Each row below holds a small network's activations on one input, seen along a few directions.
Each table varies a few parts of the input and shows all the possible inputs, shuffled.
Descriptions start from the smaller parts, as in this example, which fits no table here: one of 3 separate values, together with either a single point or one of 9 places along a line or (one of 5 places around a ring, together with one of 6 places along a line).
Shared parts are said once, and a part with two or three values counts as separate values.
(in the rows, 128 means zero)

Rows:
row 1: [ 81  83  91 153 177 117 118 123  99  44 156 203 140 103 112 119 121 119
 104]
row 2: [102  92 102 101 160 104 110 142  71  68 143 167 122 130 156  66 130 199
 131]
row 3: [172 157  98 204 142 104 144 151 155 148  90 152 111 104 142  76  78 101
 101]
row 4: [109 102 152 122 118 126  94 139 180 137 108 113 171  99  60 173 153  56
 159]
row 5: [130 148 134 110 116 162 149  70 136 157 138 103 141 156 157 233 164  75
 111]
row 6: [130 151 151  69  60 156 143  99  98 123 129  68 118 170 182 181 151 153
 134]
row 7: [109 121 162 130 133 137  96 131 167 152 124  78 156 106  44 154 136  77
 158]
row 8: [ 79 106  94 152 205 137 115 115  82  82 161 176 127 122 107  83 122 134
 112]
row 9: [136 121 158 107 140 119 125 120 153 181 104 109 166 118  70 141 157  74
 166]
row 10: [ 97 120  94 131 235 134 158 108  73 128 155 166 129 130 146  70 146 179
 133]
row 11: [152 149 104 217 130 131 123 160 153 117 107 145  97 103 120  84  67 102
  91]
row 12: [124 127 165  27  91 103 118 149 125 176  98  76 141 137 110  97 150 168
 200]
row 13: [126 115 174  52  77 108 108 138 142 152 109  74 143 128  88 110 134 145
 200]
row 14: [129 155 142  33  78 140 143 110  97 145 129  54 114 174 202 180 166 173
 141]
row 15: [110 142 141 135 104 198 130  78 132 119 158  86 135 141 130 231 143  84
 109]
row 16: [130 136 178  92  46 163 110 117 131  99 175  92 111 162 143 215 147 156
 126]
row 17: [ 95  84  79 144 183 105 122 116 107  65 148 222 151 108 126 123 145 118
 109]
row 18: [137 173 129  98 161 168 192  67 119 201 157  77 118 166 173 189 173 124
 133]
row 19: [176 133  85 202 131  93 149 158 166 133  91 182 121  93 142  94  83  90
  96]
row 20: [135 108 143 111 125 107 127 137 162 166  94 143 174 107  77 178 176  53
 159]
row 21: [159 166 106 213 156 134 140 150 152 151 103 131 105 104 131  65  78 109
  93]
row 22: [181 150 117 174  91  96 117 176 152 125  93 148  93 129 161  75  78 158
 104]
row 23: [133 142 147  87 177 130 165 116 131 236 132  75 150 132  91 114 162 118
 184]
row 24: [106  99  96  80 160 103 123 147  73  79 131 164 115 140 172  53 134 217
 137]
row 25: [135 153 165  93  54 161 140 106 109 106 136  97 116 170 163 206 152 143
 117]
row 26: [174 164 108 135 102  88 145 171 147 158  74 125  90 129 188  39  79 191
 109]
row 27: [124  99 197  85  63 129  95 152 146 128 139 100 140 129  59 138 128 160
 174]
row 28: [113 134 136 128 100 168 131  81 151 109 140 109 146 130 142 243 158  59
  98]
row 29: [173 136 132 182  74 105 105 176 155 118 116 146  86 127 144  88  71 176
  98]
row 30: [125 110 183  74  72 112  90 151 137 138 119 110 140 126  72 133 150 132
 180]
row 31: [ 77  90  96 155 187 133 103 124  91  55 170 177 129 115 102 100 111 131
 106]
row 32: [ 92  91  83 143 199 124 121 116  82  74 149 197 140 115 124  94 132 138
 118]
row 33: [120 135 159 113 159 132 124 121 149 182 120  73 153 118  54 129 147  78
 162]
row 34: [177 148 116 156  91  90 135 169 142 140  92 115  96 122 176  46  73 169
 110]
row 35: [126 131 117 123 102 160 155  74 154 137 134 139 159 143 164 250 176  64
 110]
row 36: [ 99  88 108 123 158 110 101 145  75  56 163 185 120 134 140  86 123 182
 125]
row 37: [100  86 131 131 135 115  94 148  86  56 181 185 113 143 118 102 118 187
 124]
row 38: [119 156 136 134 135 196 153  63 131 157 151  68 131 154 140 215 146  89
 107]
row 39: [162 142  99 215 126 108 134 162 173 113  94 164 108  93 127 101  66  95
  89]
row 40: [166 178 107 187 168 112 175 143 135 205 108 127 106 112 162  46  98 143
 100]
Changing only one part turns row 19 into row 17. The same change can be made to row 34. Which row results?
Answer: row 2
What do these inputs look like to the network?
Answer: one of 4 separate values, together with either a single point or one of 4 places along a line or one of 5 places around a ring
List by row number the other rows that have the choice among 4 separate values in common with row 38.
Answer: row 5, row 6, row 14, row 15, row 16, row 18, row 25, row 28, row 35
Change only the place on the ring of 5 in row 1. List by row number the other rows that result.
Answer: row 8, row 17, row 31, row 32

Rows:
row 41: [187 173 161 139  55 124 152 156 192 209  67  61 117 140 137 157 112  96
 137]
row 42: [101 124 102 170 157 168 136  91 118  88 141 168 131 122 136 189 141  79
  96]
row 43: [155 140  91 191 139 100 123 171 154 128  99 147 107  97 142  47  75 133
 100]
row 44: [100  92 122 117 194 122 100 117 121 133 141 147 169 102  78 120 137  87
 149]
row 45: [110 119  94 114 173 110 145 120  83 111 141 158 119 131 157  76 127 180
 117]
row 46: [120 121 110  91 189 113 134 134  87 152 134 127 132 133 128  64 138 158
 154]
row 47: [109 112 123 151 148 159 129  91 129 111 157 150 144 120 100 192 153  75
 109]
row 48: [117 112 120 132  93 131 123 137 113  41 152 174 119 131 155 157 125 151
  84]
row 49: [167 128 123 180 141  88 125 191 160 175  83 142 124 101 110  48  91 125
 122]
row 50: [126 138  95 133 149 136 172 106  97 112 156 154 115 143 189 136 143 147
  94]
row 51: [123 117 146 108  91 139 110 127 115  87 154 135 110 140 135 159 130 160
 122]
row 52: [116 141 167  85 100 170 120  80 153 172 115  58 163 134  93 221 166  64
 157]
row 53: [122 146 145  88 147 137 151 117 109 159 133  92 129 137 139 116 152 156
 160]
row 54: [130 123 177  61  53 143 116 130 142 141 137  60 145 154 117 187 154 131
 151]
row 55: [122 152 131 120 137 153 147  94  94 134 147 106 101 159 166 136 144 158
 127]
row 56: [100  99 117 114 125 107  91 143  94  40 137 167 112 128 124  92 116 175
 129]
row 57: [103 121 147 115 147 153 116 102 136 139 134 127 155 116  70 168 153  78
 158]
row 58: [183 151 133 163 109 101 138 166 183 187  89 117 129 114 107  91  94 114
 135]
row 59: [ 86 107  97 150 195 128 120 110 115 106 140 169 143 108 112 125 122  98
 120]
row 60: [172 134 100 210 121 114 155 154 169 131 105 150 108 116 168  85  75 128
  68]
row 61: [114  84 140  89 123  94  78 149  97  85 139 162 134 120 104  88 131 171
 156]
row 62: [133 166 153  64  96 157 156  98 124 187 120  45 144 163 158 182 169 121
 160]
row 63: [161 163 119 199  94 113 141 149 168 135 114 131  93 124 138 102  87 122
  94]
row 64: [114 106 159  87  95 112  91 139 119 110 137 124 128 139 106 132 139 166
 171]
What do these inputs look like to the network?
Answer: one of 4 separate values, together with either a single point or one of 5 places around a ring
List by row number the other rows that have the choice among 4 separate values in common with row 50.
Answer: row 45, row 46, row 53, row 55, row 62
Change only the place on the ring of 5 in row 47. List by row number the other rows that result.
Answer: row 42, row 44, row 57, row 59
Change only the place on the ring of 5 in row 56. List by row number the other rows that result.
Answer: row 48, row 51, row 61, row 64
